A small network was shown many inputs. Here are its activations along a few directions, one row for each input.
Each table varies a few parts of the input and shows all the possible inputs, shuffled.
A made-up example of a description, with smaller parts first: ring(8) and (point or (values(2) and line(4)) or line(11)).
Shared parts are said once, and a part with two or three values counts as separate values.
In the rows, zero is written as 128.

Other details of the inputs shift rows strongly along two fixed directions, in all tables alike. That doesn't count.

A family of inputs:
row 1: [147 104 127 149  77  90 195 143 131 117  73 110]
row 2: [142 104 125 146  84 105 178 147 133 111  75 126]
row 3: [120 108 129 119 116 140 170 155 115 108  98 155]
row 4: [141 119 107 160 110  91 185 131 140 149 121  93]
row 5: [118 131 158 102 140 126 116 129 117 100 115 152]
row 6: [125 147 138 147 150 122 121 107 145 143 172  94]
row 7: [134 145 135 126 135 114 104 106 137 155 142  83]
row 8: [135  90 114 155  96 115 217 162 130 116  87 104]
row 9: [125 152 132 137 148 116 104 102 131 166 162  80]
row 10: [112 147 109 131 155 160  76 113 135 151 184 147]
row 11: [127 116 139  85 108 122 145 147 104  97  70 182]
row 12: [100 122 122  99 154 174  58 128 109 111 147 198]
row 13: [111 129 153 105 141 145 123 139 106 121 113 130]
row 14: [141 111  98 165 111 116 170 124 153 152 144  81]
row 15: [102 145 131  92 154 168  75 133 108 119 141 200]
row 16: [120 112 106 143 131 140 112 128 131 127 143 131]
row 17: [123 112 150  97 150 169  92 147 104  82 113 157]
row 18: [119 146 118 120 143 130 102 117 125 145 149 152]
row 19: [130  94 143 139 107 122 209 158 121 116  83  72]
row 20: [120 144 127 119 131 141  62 113 127 127 141 174]
row 21: [138 138 137 152 127 110 101 101 153 133 154  93]
row 22: [127  93 137  94  96 122 168 166 105  82  43 183]
row 23: [115 156 122 108 150 135  75 108 117 145 160 166]
row 24: [140 151 113 142 124 104 144 110 144 164 151 104]
row 25: [147 162 102 146 128 103 110  88 161 182 177  91]
row 26: [119 153 156  93 169 165  69 131 106 109 143 164]
row 27: [146 127 156 120 121 129 112 135 122  95  98 126]
row 28: [130 106 105 153 119 127 154 135 137 132 133 111]
row 29: [126 113 137  89 109 129 145 154 109  95  68 189]
row 30: [144 124 133 160 105 100 144 118 144 145 117  58]
row 31: [128 142 101 164 138 120 133 113 147 168 173  98]
row 32: [131 148 157  77 155 151  61 126 108  99 120 169]
row 33: [127  91 133 119  98 128 211 170 109  96  65 147]
row 34: [132 126 128 126 110 121 180 144 126 127 103 131]
row 35: [150 150 103 173 110  99 116  92 168 176 168  77]
row 36: [113 128 140  88 129 137 122 143  99 104  97 193]
row 37: [109 156 122 112 155 149  78 113 118 146 168 167]
row 38: [125 103 128 144 127 133 142 132 127 129 126  76]
row 39: [133 154  94 165 142 133 116  97 163 188 205  86]
row 40: [135 137 103 163 121 117  92 104 152 153 158 110]
row 41: [126  95 143 129 122 130 156 144 127  88 104 118]
row 42: [132 131 118 149 120 112 178 134 131 145 130 109]
row 43: [123 149 148 106 151 131  67 102 135 121 153 143]
row 44: [135 127  87 179 136 114 130 100 157 178 193  72]
row 45: [129 116 141 144 130 125 159 132 141 116 135  96]
row 46: [116 128 142  74 126 141 100 141 102  98  90 211]
row 47: [121 146 147 104 171 174  64 127 116 112 157 148]
row 48: [155 118 152 133 112  97 205 154 117 108  79  85]
Description of these inputs: line(6) and (values(3) or line(5)).
- The inputs of row 17 and row 32 match in every part but the line(6) part. If row 41 is changed in the same way as row 17 into row 32, which row does it become? => row 43
- The inputs of row 22 and row 40 match in every part but the line(6) part. If row 25 is changed in the same way as row 22 into row 40, which row does it become? => row 35
- Change only the values(3) part in row 30. List by row number the other rows that result. => row 21, row 27
- Change only the line(6) part in row 3. List by row number the other rows that result. => row 12, row 20, row 36, row 42, row 46
- Change only the line(6) part in row 29. List by row number the other rows that result. => row 2, row 10, row 15, row 18, row 28

A family of inputs:
row 49: [146 104 162 130 102 104 214 160 121  86  66 101]
row 50: [119 126 141 104 135 147 124 141 107 123 109 132]
row 51: [ 96 115 146  62 138 172 102 160  78  90  78 215]
row 52: [104 151 107 127 147 140  73 100 133 171 177 142]
row 53: [123 110 133 119 133 156 116 143 118 105 119 138]
row 54: [138 150 119 125 127 117 124 121 136 135 137 157]
row 55: [117 113 151  89 129 150  74 135 110  79  96 185]
row 56: [148 116 105 153  93 103 171 135 143 134 106 119]
row 57: [130 159 115 160 160 142  39  82 159 167 213  86]
row 58: [122 130 151 105 127 136 113 134 111 119 103 130]
row 59: [114 110 121 113 135 159 110 143 113 106 122 167]
row 60: [139  96 135 135 105 109 241 169 117  98  74 116]
row 61: [148 157  93 165 118  94 135  97 155 193 167  81]
row 62: [147 110 141 138  94  83 195 139 127 124  76  76]
row 63: [148 136 124 167 136 108 176 121 151 152 161  53]
row 64: [132 147 100 176 137 101 148  98 164 176 193  84]
row 65: [ 96 131 116 105 150 172  38 115 121 121 161 204]
row 66: [136 144 143 129 140 111 109 110 139 125 146 117]
- The inputs of row 66 and row 62 match in every part but one. If row 60 is changed in the same way as row 66 into row 62, which row does it become? => row 51
- What do these inputs look like to the network? => values(3) and line(6)
- Change only the values(3) part in row 56. List by row number the other rows that result. => row 54, row 61
- Change only the line(6) part in row 55. List by row number the other rows that result. => row 53, row 56, row 57, row 59, row 65
